A small network was shown many inputs. Here are its activations along a few directions, one row for each input.
Each table varies a few parts of the input and shows all the possible inputs, shuffled.
Descriptions start from the smaller parts, as in this example, which fits no table here: one of 2 separate values, together with either a single point or one of 11 places around a ring or (one of 4 places along a line, together with one of 5 places around a ring).
Shared parts are said once, and a part with two or three values counts as separate values.

Other details of the inputs shift rows strongly along two fixed directions, in all tables alike. That doesn't count.

A family of inputs:
r1: [ -2.7  -3.2  16.1 -12.7 -35.4  -9.8   0.4 -10.8  -6.9  -4.2 -21.5 -17.3]
r2: [-25.2  11.7  18.1 -13.9 -39.1  -7.2 -11.6  -2.5  -6.9   1.6 -36.5 -13.4]
r3: [  7.5 -10.6  -9.4 -24.7 -21.4 -10.3  34.2 -12.5  -0.8   0.6   9.0  21.3]
r4: [ -6.2 -11.5  25.4 -14.8 -21.4  -6.4  18.5  -3.3   1.7 -18.8 -21.3 -11.1]
r5: [  5.0  19.9  -8.6   9.8  38.9   2.5  11.4   9.9  -6.4   9.9  -2.7 -10.6]
r6: [  8.6   0.7   2.2  19.2  25.1  15.5 -16.3  17.8   0.6  -2.3   5.0 -12.7]
r7: [ -8.1  20.3   1.5  21.6  20.4   0.7 -24.5   5.3  -9.6  13.3 -18.9 -26.9]
r8: [  5.7 -14.7  -3.1 -11.5 -39.6   3.0  -5.2  -7.6  11.4  -8.5  20.3  33.8]
r9: [-14.3  16.6   8.7  15.8  18.9   4.8 -35.8  -1.3   3.9  21.9 -15.2 -17.0]
r10: [-21.8   9.5  23.5  -7.1 -38.7   7.8  -6.9  16.5  -1.1 -13.4 -37.2   1.6]
r11: [ -2.9   3.9  -5.0  16.3  40.6   3.9  -6.5   9.5   1.3  -1.1   6.8 -11.0]
r12: [-4.9 -4.9 -1.0 18.1 40.8  6.4 -5.3  4.8  4.7  4.9  2.4 -7.0]
r13: [ -5.2   1.7   5.0  15.1  36.8   8.4 -13.9  -0.5  12.4   5.8   5.7  -2.6]
r14: [ 32.0 -17.6 -35.1 -28.0 -24.9 -17.9  44.0 -20.3  -5.4  -9.7  49.1  34.3]
r15: [ -1.5   3.4  -9.8  19.7  23.3  -0.6 -24.9  -2.5  -4.3  20.8   1.2 -13.7]
r16: [-14.3   1.0   9.2 -11.4 -39.5   5.3  -7.5  12.7   1.0 -12.3 -13.2  11.9]
r17: [ 17.7  -9.8  -1.0 -25.4 -20.2 -11.3  39.1 -10.9  -3.5  -9.9   6.3   4.1]
r18: [ 44.0 -29.4 -52.1  19.7  22.8   5.8  -3.5  -5.5   0.7  -0.1  80.6  37.7]
r19: [-12.1  -3.5  17.1 -10.4 -24.6  -7.7  15.5  -2.0  -0.7 -17.9 -21.5  -0.3]
r20: [-1.3 16.6 -1.8  4.5 36.9  7.1 -1.1  3.0  7.7 19.3  1.3 -1.2]
Each input here is: one of 4 separate values, together with one of 5 places along a line.
Q: Changing only the choice among 4 separate values turns r2 into r11. The same change can be made to r7. Which row results?
A: r19
Q: Which other rows does r18 become when the choice among 4 separate values takes its other values? List them by row number.
A: r3, r12, r15

A family of inputs:
r21: [ 34.8  17.5 -49.4  21.0  56.5  -3.4  -0.1  -2.9 -22.0  32.5  29.2 -16.8]
r22: [ -6.3   2.1  -3.0   6.1  13.4  23.5 -29.1  25.2   8.2  17.0  -4.0   3.7]
r23: [ 29.0  -0.5  -5.2  40.0  37.2  15.4 -42.8   8.1   3.0  11.9  33.1 -17.9]
r24: [ 15.1  -9.2  -3.3 -45.0 -40.7  -4.7  34.8 -22.1  17.2 -23.1  26.3  44.4]
r25: [ 29.3  -1.0 -24.2  41.2  76.9  11.0   0.4  -5.7   4.7  -5.6  37.6   6.2]
r26: [-17.3  35.4  13.0   1.3  33.5  25.3  -7.7  41.6  -0.3  14.2 -40.9 -20.1]
r27: [ 29.5 -10.4  -5.2 -11.9 -53.6  -9.3  42.5 -11.1  -5.6 -26.7  15.8  39.3]
r28: [-44.0  28.3  15.9  16.8  14.6   7.8 -46.6  13.8  -8.6  36.3 -48.8 -34.5]
r29: [-45.4  42.8  22.5   2.4  39.3  10.8 -11.6  35.4  13.2  -1.1 -37.0 -11.2]
r30: [-52.4  25.4  58.3 -33.1 -64.3  -2.3   6.6  28.3 -15.8 -23.7 -92.4 -48.2]
r31: [-31.3  17.5  11.9 -31.9 -52.1 -33.8  18.8 -22.1  -7.2  -7.1 -35.2   0.6]
r32: [ 40.6 -52.3  -0.1 -50.6 -20.0 -31.9  86.9 -39.0  -1.4 -27.3  37.0   2.3]
r33: [-25.4 -11.1   5.9 -28.5 -57.9   8.6  -8.5  12.3   8.0  -2.7  -5.0  28.4]
r34: [ 11.5 -15.5  -7.2 -14.7 -48.3  -4.7  38.4   2.9 -15.4 -23.3 -15.4  18.3]
r35: [19.5 33.3 -6.7 12.6 43.7 20.8 -1.1 25.3  8.7 12.7 19.3  8.8]
r36: [  3.0 -18.3 -27.8  50.1  52.8   4.2 -33.8   3.6   7.3  -1.9  41.6  14.5]
r37: [ 15.2 -14.3  -1.4 -22.6 -55.9   5.4   1.2  -6.3  15.8  -3.3  29.0  47.4]
r38: [ 10.3   8.4 -34.2  41.0  65.2  12.1   3.2  29.0 -17.7  -0.4  21.8  -6.6]
r39: [ -2.5 -20.5  19.5 -61.9 -12.1  -8.4  81.7 -11.7  18.0  -4.4  -3.9  22.5]
r40: [-18.2 -12.4  -5.5 -14.9 -52.0 -27.0 -12.2 -33.1   1.4   2.7   4.3  19.6]
r41: [-35.6  10.1  11.8   9.2  18.9  11.9 -36.8  19.8  19.5   6.0  -9.9   5.1]
r42: [-19.7  30.7  20.5  21.3   7.7   8.6 -41.6   2.1   1.2  39.0 -35.9 -20.2]
r43: [ -2.9  -4.1  12.1  16.7   6.7  13.4 -39.1  18.1  -5.1   6.3 -20.9 -34.9]
r44: [  2.7 -15.0 -11.3 -18.9 -58.3 -12.3  -6.8 -22.6 -10.1  16.2  -5.5  11.3]
r45: [-21.5   3.1  15.9  31.2  19.4  23.4 -34.9  27.4  -2.0  11.9 -42.9 -17.3]
r46: [ 29.3 -29.3 -54.2  46.8  48.8   9.8 -20.7   7.0  -7.0   5.3  70.1  21.5]
r47: [ 17.3   7.8  25.6 -22.8 -61.3  -9.1  22.5  -3.8  -7.6 -25.0 -14.6  -7.6]
r48: [ -2.7  17.3  27.5   8.1  31.2   5.2 -12.2   0.6   3.5 -11.6 -23.1 -41.5]
r49: [ 26.2 -31.4 -16.0 -51.8 -17.5 -39.5  85.0 -54.5  -4.9   7.4  26.8  16.3]
r50: [ 55.9  17.6 -53.2  28.2  55.5  -7.4   5.2 -16.7 -12.7  28.6  66.9   7.1]
r51: [  3.4  -4.0   9.1  26.2  -7.1  13.2 -19.7   7.0   5.0   3.1  -1.6  15.2]
r52: [ 28.7 -46.4  -3.3 -17.7 -52.4 -12.3  -4.3 -40.3  10.0 -26.3  43.8  20.5]
r53: [-48.8  -5.2  56.4  -8.0 -51.5   9.7 -18.7  -2.8  16.2 -12.8 -70.4   2.0]
r54: [-13.1  24.4  -8.6  -2.9  26.7  16.0   1.9  35.5  -1.9   4.6  -1.7  -2.1]
r55: [ 26.4  -8.5 -36.4  29.6  52.4  -2.2 -32.7 -33.9   6.3  31.2  54.1   6.3]
r56: [ -5.2  25.4  21.5  11.7  24.9  12.3 -11.2  34.0 -17.9  -1.0 -50.7 -61.1]
r57: [-17.3  14.9  22.6 -37.0 -50.7 -20.8  19.4 -35.7  -0.2   0.1 -39.6  -1.0]
r58: [ 11.9 -26.3 -15.2  13.5  -1.5 -11.6 -23.0 -11.8   3.6 -16.8  42.8   1.9]
r59: [ -4.3  -6.8  -2.4  29.1  25.8  10.8 -46.7  18.7  -7.7   4.7   8.5 -34.0]
r60: [ 19.9 -15.8 -35.5  16.7  16.6 -15.2  24.0  -6.9  -4.3 -27.3  46.1  27.8]
r61: [-21.3  38.2  -8.6   7.3  25.7  -4.1  -5.0  11.6 -22.1  26.3 -28.4 -33.3]
r62: [-34.4 -19.1  54.9 -40.6 -24.0 -11.9  78.7  -6.5   6.5 -15.2 -72.0  -6.2]
r63: [-35.5  14.9  33.1   8.1  25.7  29.2 -44.1  14.2  29.0  16.3 -31.0  -3.7]
r64: [ 45.8 -37.7 -40.2 -21.1 -37.9 -36.6  39.7 -31.8  -8.9 -47.5  76.5  27.1]
Q: Describe the family of inputs behind these rows.
A: one of 4 separate values, together with either a single point or (one of 2 separate values, together with one of 5 places around a ring)
Q: Changing only the choice among 4 separate values turns r53 into r52. The same change can be made to r45. Which row results?
A: r43
Q: Changing only the choice among 4 separate values turns r33 into r46. The same change can be made to r39. Which row results?
A: r62
Q: Which other rows does r23 become when the choice among 4 separate values takes its other values? List them by row number.
A: r37, r42, r51
Q: Which other rows does r21 become when the place on the ring of 5 takes its other values? List them by row number.
A: r31, r50, r57, r61
Q: Which other rows does r40 become when the choice among 2 separate values takes its other values? List them by row number.
A: r31

A family of inputs:
r65: [ 22.3 -10.3   3.5 -31.5 -29.2 -26.6  38.9 -28.1 -16.1 -16.2  -5.4 -14.4]
r66: [-21.9 -19.3   8.9 -33.3 -71.6   0.1   6.5 -10.4   9.9  -8.6 -23.9  33.7]
r67: [ -3.3   8.7  -6.2  46.4  50.2   6.1 -34.5  13.6 -10.4  10.7  -0.2 -26.5]
r68: [-53.1  20.9  48.7  -3.2 -40.0 -14.7 -28.4   4.8  -4.4   1.1 -85.5 -42.9]
r69: [-32.9  28.7  53.2  -4.7   1.1   6.0  12.8  14.2  -8.0  -6.0 -82.8 -52.6]
r70: [ 22.9 -18.2 -12.2  -3.2 -22.9 -13.9 -17.8 -30.7   2.0   5.0  32.9   0.1]
r71: [  9.4 -10.2  -9.9 -19.2  13.4  -5.7  49.4  -3.6  14.1  -8.4  26.0  29.1]
r72: [  3.4  29.9  -6.9  34.4  48.3  16.7 -29.7  19.9  -5.0  27.7  -2.8 -18.8]
r73: [-30.0  32.9  12.0  22.3  37.5   7.1 -49.4   1.8   2.7  33.3 -41.7 -30.6]
r74: [ -2.8  -8.0  -3.0 -17.9 -50.1  -7.6   1.1 -26.2   2.6  -2.1   1.0  28.9]
r75: [-53.4  39.6  42.5  -0.6 -19.7  10.7 -20.9  25.0  -7.0   2.2 -75.5 -33.7]
r76: [ -2.4 -17.0  33.4 -42.3 -55.9  -6.9  48.9  -3.4   4.7 -42.0 -25.9  12.0]
r77: [ 35.0 -15.9 -35.8   3.0  -2.5   4.9   4.5   6.4  -3.3   7.2  49.3  29.9]
r78: [ -8.7  26.2  -8.0  37.6  73.7  26.0 -32.1  39.8  10.7   3.5   6.8 -15.7]
r79: [ 23.4 -20.4 -30.6   5.8   6.2   5.7  -1.0 -10.4  16.8  -8.8  54.5  48.2]
r80: [ 33.5 -17.7 -50.6  12.9  22.8   5.2   2.8   4.4  -7.2  -5.1  67.3  23.4]
r81: [-32.2  25.5  20.7   5.3  59.8  13.5  15.0  25.6   3.7  23.3 -40.8 -26.8]
r82: [  4.1 -22.5  19.4 -39.1 -52.5  -7.8  52.3  -6.0  -5.2 -31.0 -23.0   1.2]
r83: [ 38.5  -4.7 -53.9  10.3  19.3 -14.8  -4.9 -18.0 -15.8   4.3  67.5   6.4]
r84: [ 28.0 -31.7 -30.1  17.5   7.1  -5.2   0.3  -3.4   5.4 -23.7  61.1  32.7]
r85: [ -1.6   4.0   5.8 -37.2 -80.1 -19.4   8.5 -16.5  -7.3   3.5 -22.4   7.7]
r86: [  5.0  13.1  -0.4  48.1  67.9  20.9 -49.6   9.0  -0.4  24.8  14.0 -29.8]
r87: [-12.2  -1.6  16.6 -46.8 -46.9 -22.9  62.4 -22.6  -3.5  -4.5 -19.2  15.2]
r88: [ 37.9 -12.4 -32.5   4.3   4.5   5.1   6.0   4.2   8.5  -6.8  60.6  41.9]
r89: [-25.1  38.3  18.5   3.4  62.7  -5.6   6.4   5.0  -5.0  33.6 -42.4 -41.9]
r90: [ 28.5 -35.5 -39.2  22.9  14.4  -3.8  -4.1  -4.1  -4.2  -9.4  54.9  18.3]
r91: [ -0.1   6.9   8.0  38.6  64.8  27.4 -44.3  21.5  15.9   8.6  13.0 -12.0]
r92: [-12.2 -29.2  28.1 -33.8 -82.3  -0.3   1.0 -11.6   5.8 -16.3 -17.1  17.1]
Q: Describe the family of inputs behind these rows.
A: one of 4 places along a line, together with either one of 2 separate values or one of 5 places around a ring
Q: Changing only the place on the line of 4 turns r76 into r65. The same change can be made to r88. Which row results?
A: r85
Q: Which other rows does r90 become when the place on the ring of 5 takes its other values? List them by row number.
A: r66, r77, r80, r92
Q: Which other rows does r81 become when the choice among 2 separate values takes its other values? List them by row number.
A: r82
Q: Which other rows does r67 become when the place on the ring of 5 takes its other values? List them by row number.
A: r72, r74, r75, r86
